Each row below holds a small network's activations on one input, seen along a few directions.
In each table, some parts of the input vary, and every possible input appears once, in random order.
A made-up example of a description, with smaller parts first: one of 2 separate values, together with either a single point or one of 9 places around a ring or (one of 6 places along a line, together with one of 8 places around a ring).
Shared parts are said once, and a part with two or three values counts as separate values.
(in the rows, 128 means zero)

Other details of the inputs shift rows strongly along three fixed directions, in all tables alike. That doesn't count.

Table:
r1: [115 124 111 107 144 125 125 121 108 116 127 131]
r2: [136 114 117 134 130 126 139 120 159 139 125 126]
r3: [136 126 123 112 148 130 128 117 117 125 147 115]
r4: [120 115 137 122 149 100 119 181  81 142 109  92]
r5: [150 139 129  91 147 117 111 101  87 126 167 142]
r6: [131 112 122 131 134 121 133 127 161 125 117 137]
r7: [133 115 112 132 133 136 144 122 152 136 119 123]
r8: [ 78 166 182 209 169 160  85  25 122 134  77 126]
r9: [140 133 131 105 144 126 125 124 111 117 128 143]
r10: [141 131 139 112 144 115 120 122 123 109 143 135]
r11: [134 121 131 139 151 102 104 188  83 146 119 114]
r12: [142 124 106 136 108 125 119 124 153 110 109 115]
r13: [119 120 128 132 119 116 138 125 157 131 123 136]
r14: [137 127 133 127 134 133 144 135 153 110 113 129]
r15: [114 132 123 128 126 131 121 129 104 116 153 142]
r16: [124 136 120 145 111 130 139 132 154 139 138 136]
r17: [115 112 148 152 109 116 125 193 116 154 105 108]
r18: [125 126 133 132 117 125 146 122 158 136 135 117]
r19: [113 132 118 125 120 145 132 143 147 117 109 136]
r20: [119 125 117 125 127 143 152 126 146 125 116 111]
r21: [116 139 109 118 141 133 119 133 105 110 134 141]
r22: [118 120 106 127 126 140 150 122 143 133 112 120]
r23: [124 137 128 106 141 128 130 126 107 104 129 128]
r24: [136 117 121 141 131 124 133 132 156 119 121 142]
r25: [118 134 114 127 116 151 138 136 145 130 117 126]
r26: [149 135 106 101 128 104  81  94 100 100 163 129]
r27: [ 93 187 201 206 170 147  83  30 132 129  79 126]
r28: [113 143 175 181 158 124  85 147  66 185  62  83]
r29: [142 126 135 107 137 123 106 123 121 121 138 147]
r30: [129 132 142 125 111 121 145 128 151 129 117 144]
r31: [131 126 130 131 123 132 121 140 162 123 122 143]
r32: [128 114 117 129 137 130 138 129 154 122 111 133]
r33: [123 112 153 145 124  93 132 181 131 154 107  99]
r34: [119 124 131 118 127 132 134 115 108 127 156 113]
r35: [124 135 129 135 105 134 132 132 157 142 135 133]
r36: [146 110 132 144 145  93 110 172  86 164 129 103]
r37: [131 124 127 109 152 124 122 124 120 111 139 126]
r38: [127 133 137 119 123 132 137 115 104 122 154 119]
r39: [134 141 139 115 127 117 130 114 117 129 156 124]
r40: [127 133 123 125 122 143 155 129 142 121 114 116]
r41: [117 127 128 138 102 149 139 132 145 135 134 128]
r42: [135 136 110 125 144 136 119 126 111 127 150 134]
r43: [135 136 115 120 104 103 100 107 122 114 145 120]
r44: [121 118 119 147 109 142 152 124 139 133 133 126]
r45: [143 131 137 107 140 117 120 121 118 120 135 146]
r46: [124 106 154 146 108 116 129 186 112 156  96 110]
r47: [139 127 153 129 126  90 121 169  81 173 124 105]
r48: [135 135 120 114 138 139 113 126 115 129 148 132]
r49: [137 119 128 131 131 129 141 124 161 131 129 117]
r50: [143 135 129 113 144 131 130 118 113 120 145 121]
r51: [132 117 133 129 135 123 135 130 163 117 121 128]
r52: [133 118 116 139 134 134 139 134 150 116 115 138]
r53: [128 126 121 144 113 126 144 124 152 139 134 131]
r54: [138 134 125 117 134 129 107 123 122 133 154 136]
r55: [129 135  99 114 115 121 106 113 109 103 126 114]
r56: [139 135 116 127 139 126 113 123 119 130 156 138]
r57: [138 119 111 142 130 140 145 127 148 130 123 128]
r58: [145 127 134 132 126 130 144 126 158 127 127 122]
r59: [119 133 134 132 109 128 127 138 159 128 128 143]
r60: [120 124 142 133 112 135 151 132 144 112 123 127]
r61: [137 122 130 122 126 142 131 136 152 122 108 142]
r62: [126 122 114 141  86 127 126 120 144 113 119 112]
r63: [120 128 110 118 142 128 125 127 103 111 131 136]
r64: [127 128 134 114 116 140 124 115 102 135 150 132]
r65: [121 140 125 125 129 115 114 128 117 122 155 148]
r66: [117 113 121 137 112 138 151 119 143 138 129 121]
r67: [124 131 140 111 122 127 132 120 102 119 139 140]
r68: [125 130 126 125 131 111 120 121 115 122 151 143]
r69: [119 134 119 131 122 137 126 122 102 129 160 132]
r70: [143 129 127 124 125 141 150 126 146 134 113 131]
r71: [130 114 151 148 108 115 147 178 107 169 101  99]
r72: [147 128 131 110 133 129 111 116 119 135 146 137]
r73: [134 136 136 110 119 125 116 115 115 141 151 137]
r74: [118 122 124 128 127 126 127 122 103 116 149 138]
r75: [130 134 124 111 142 133 107 132 117 116 140 142]
r76: [128 134 121 120 118 145 156 127 138 131 106 127]
r77: [122 126 124 118 119 145 137 136 143 119 101 138]
r78: [124 122 122 134 115 123 144 118 156 145 131 126]
r79: [123 124 105 137 123 143 150 128 139 128 116 125]
r80: [119 134 104 138 121 148 145 136 141 128 118 129]
r81: [113 116 136 132 117 135 148 129 147 116 126 122]
r82: [130 133 141 108 123 119 112 121 117 127 144 147]
r83: [126 138 126 100 137 130 131 125 103 114 121 139]
r84: [142 123 126 125 122 148 137 129 150 135 115 132]
r85: [134 133 120 124 144 120 108 129 121 116 148 148]
Each input here is: one of 5 places around a ring, together with either a single point or (one of 2 separate values, together with one of 8 places around a ring).
Q: Changing only the place on the ring of 5 turns r77 into r29. The same change can be made to r23. Which row results?
A: r10
Q: Changing only the place on the ring of 5 turns r19 into r17. The same change can be made to r76. Which row results?
A: r71
Q: Which other rows does r69 become when the place on the ring of 5 takes its other values? List them by row number.
A: r16, r42, r56, r80
Q: Which other rows does r79 become when the choice among 2 separate values takes its other values? List them by row number.
A: r63
Q: Which other rows does r51 become when the place on the ring of 5 takes its other values? List them by row number.
A: r4, r33, r37, r81
Q: Which other rows does r1 become when the choice among 2 separate values takes its other values? List them by row number.
A: r22
Q: Start at r7 and move only the place on the ring of 8, one step at a time. The first step leads to r57. Which rows follow, in order?
A: r42, r48, r84, r70, r50, r3
Q: Which other rows does r61 become when the place on the ring of 8 takes its other values? List them by row number.
A: r9, r11, r14, r32, r37, r52, r75

Table:
r86: [155 108 109  77  98 118 167 196 181 110 134 151]
r87: [ 98 154 129 167 131 167 133  79 135 134  82 129]
r88: [126 126 133 101  94 125 165 132 164 117 163 142]
r89: [121 141 172 185 154  97  49 152  21 188 122  71]
r90: [146  97  91 104  81 111 179 175 180 131 172 120]
r91: [135 138 114 139 129 152 144  43 186 109 153 161]
r92: [153  93 148 118 106 103 151 207 159 159  98 120]
r93: [119 146 106 127 143 180 151  69 164  73 121 160]
r94: [147  99 104  96  92 121 171 201 167  98 136 158]
r95: [127 107 124 133  80 108 155 211 139 159  97 126]
r96: [121 140 142 117 145 126  94 128  26 143 153  95]
r97: [ 87 145 157 166 136 152 111  92 155 120  92 149]
r98: [101 152 154 167 138 159 147  72 150 133 104 108]
r99: [160  87 119 134 114 102 143 200 165 166 108 106]
r100: [111 151 166 239 167 137  84 115 136 152  52 108]
r101: [146 142 105  54 172 123 109 116  63  99 177 136]
r102: [145 125 114  65 157 112 129  98  55 116 194 135]
r103: [111 157 139 129  95 179 135  57 171  96 146 164]
r104: [134 156 105 129 142 163 122  61 195  93 136 162]
r105: [120 145 174 167 135 139 133  76 159 137 102 145]
r106: [145 127 101  63 120  76  80  96  68  71 168 111]
r107: [123  86 102 146 106 106 141 211 154 152 109 110]
r108: [ 93 116 159 194 151 124 119 178 105 173  44  79]
r109: [125 140 117 130 148  98  72 131  38 157 155 119]
r110: [150 123 113  51 164 121 114 104  64 113 183 135]
Q: What do these inputs look like to the network?
A: either a single point or (one of 3 separate values, together with one of 8 places around a ring)
Q: Start at r101 and move only the place on the ring of 8, one step at a time. The first step leads to r93. Which rows follow, in order?
A: r108, r87, r96, r98, r102, r110

Table:
r111: [134 110  85  97 117 120 138 156 127 108 123 120]
r112: [116 161  99 132 134 185 134  58 168  92 107 164]
r113: [141 110  85 102 132 118 154 151 127 118 131 119]
r114: [132 123 133 158 163 142 126 145 149 138  94 123]
r115: [147 112 110  91 129 109 160 149 132 121 130 125]
r116: [134 141 144 103 113 108 104 131  77 121 167 130]
r117: [135 109 116 172  75 126 139 162 187 148  90 122]
r118: [152 108 120  89 127 106 126 162 147 100 128 134]
r119: [154 108 122 110 104  93 143 141 147 142 164 130]
r120: [111 123 156 145 117 126 141 125 136 139  93  99]
r121: [128 142 142 142 130 138 132 140 135 140  76 130]
r122: [115 148 147 169 150 118 102 106  90 144 132  96]
r123: [141 131 140 102 129 105  99 130  93 159 178 142]
r124: [118 158 143 142 119 156 148  44 181 101 147 145]
r125: [132 129 126  84 151  98 113 121  80 117 143 120]
r126: [139 131 128 104  91 123 146 163 130 129 156 137]
r127: [135 138 153 161 104 122 116 133 150 161 109 135]
r128: [139 115  87  98 113 127 138 160 121 109 119 132]
r129: [129 124 153 160 103 107 110 123 156 151 108 118]
r130: [128 135 144 142 124 131 127 134 135 129  71 126]
r131: [147 130 137 105 112  95  90 124  87 136 167 141]
r132: [140 106  96 116  92 104 122 148 141 128 155 124]
r133: [137 120 129 163 161 133 126 139 147 128  91 118]
r134: [155 105 125 113 105 102 148 143 142 146 167 136]
r135: [133 125 131 100 101 127 150 161 135 141 164 135]
r136: [100 150 113 133 125 196 145  55 165 110 128 153]
r137: [151 119  94 101 132 130 127 174 135 108 128 143]
r138: [132 113 151 165  93 129 180 164 184 152 105 109]
r139: [107 175 130 146 130 165  93  33 119  91 150 150]
r140: [160 105 123  97 143 113 148 160 142 113 139 138]
r141: [130 132 138  90 120 120 112 125  65 119 148 128]
r142: [142 106  88 105 133 126 160 153 123 122 134 125]
r143: [135 129 128 155 140 135 106 146 145 115  76 126]
r144: [130 134 127 170 108 131 112 136 144 157 108 127]
r145: [123 133 115 111 121 109 101 131  81 116 170 111]
r146: [106 147 148 164 143 114  92 107  91 139 129  92]
r147: [138 101 118 178  97 125 160 155 188 161 105 114]
r148: [127 105 142 150  97 132 184 158 178 146  83 101]
r149: [136 113 106 121 109 124 158 153 127 128 166 118]
r150: [140 128 111  97 169 124  95 150  89 123 149 138]
r151: [123 122 118 102 144 136 130 131  67 139 165 118]
r152: [138 129 132  88 160 118 127 131  77 137 152 133]
r153: [116 151 182 157 150 126 110 113  90 163 138 112]
r154: [124 128 130 167 119 134 116 135 149 169 116 125]
r155: [141 131 154 146 137 127 110 142 150 118  76 133]
r156: [134 131 124  84 144 104 105 124  77 112 139 125]
r157: [100 175 132 142 146 175 102  40 124 115 160 151]
r158: [110 150 140 152 142 147  99 115  73 143 107 113]
r159: [144 105  95 100 137 110 129 161 145 101 132 122]
r160: [138 119 114  84 125 129 152 161 130 135 131 142]
r161: [148 109 114  94 130 118 165 150 127 125 134 131]
r162: [134 121 110 114 128  91  94 120  93 135 174 116]
r163: [112 152 173 154 133 112  87 105  91 137 126 105]
r164: [144 107 122 105  96  90 134 141 149 136 161 126]
r165: [124 141 140 151 174 120  69 114  99 115  98 112]
r166: [114 145 140 132 126 178 162  39 166 103 131 150]
r167: [111 142 131 148 168 118  93 103  86 132  97 100]
r168: [129 109 122  90  95 120 149 149 124 116 137 118]
r169: [117 132 120 149 143 149 131 141 136 149  84 121]
r170: [ 98 121 146 176 118 112 121 146 144 143 117 149]
r171: [ 81 146 165 171 145 115 101 132  85 131 131 136]
r172: [105 157 127 139 156 177 122  21 110 102 147 141]
r173: [115 133 162 158 111 113 132 130 147 141 112 100]
r174: [149 107 139 150 130 119 160 167 201 128  74 118]
r175: [118 105 114 107 141 112 137 182 137  94 135 165]
r176: [151 115 122  87 138 124 135 170 145 123 136 148]
r177: [112 146 154 167 152 134 107 118  87 158 138 106]
r178: [114 146  81  96 118 191 167  12 183  61 171 168]
r179: [106 121 130 155 120 134 136 128 132 136  94  93]
r180: [132 122 127 175 122 113 122 123 151 156 115 109]
r181: [ 96 106 116 108 110 125 159 169 115 109 143 150]
r182: [125 128 112 100 122 128 109 130  63 116 148 121]
r183: [135 129  94 139 133 169 162  81 234  78 105 155]
r184: [117 124 162 147 127 147 154 132 131 158 104 113]
r185: [128 143 168 143 180 105  79 105 104 123 101 113]
r186: [119 137 154 145 111 146 138 137 128 145  90 121]
r187: [150 128 106  67 143 156 155  89 177  79 175 183]
r188: [133 125 162 162 122 122 131 128 154 175 122 127]
r189: [119 123 110  98 127 121 108 125  68 115 153 110]
r190: [129 115 126  88 106 139 158 157 124 140 145 133]
r191: [124 136 147 169 152 122  93 109  98 172 137 117]
r192: [152 142  99  65 127 157 139  93 173  66 161 191]
r193: [129 143 116 114 122 124 107 142  76 128 169 127]
r194: [ 90 125 137 157 143 128 137 153 130 123  84 145]
r195: [121 126 124 154 150 146 142 137 134 149  90 116]
Q: What do these inputs look like to the network?
A: one of 5 places along a line, together with either a single point or (one of 2 separate values, together with one of 8 places around a ring)
Q: Changing only the place on the line of 5 turns r116 into r131. The same change can be made to r163. Which row results?
A: r129
Q: Changing only the place on the line of 5 turns r158 into r144. The same change can be made to r178. Which row results?
A: r180
Q: Which other rows does r174 become when the place on the line of 5 takes its other values? List them by row number.
A: r115, r119, r124, r148
Q: Which other rows does r120 become when the place on the ring of 8 takes its other values? List them by row number.
A: r141, r148, r166, r168, r184, r186, r190
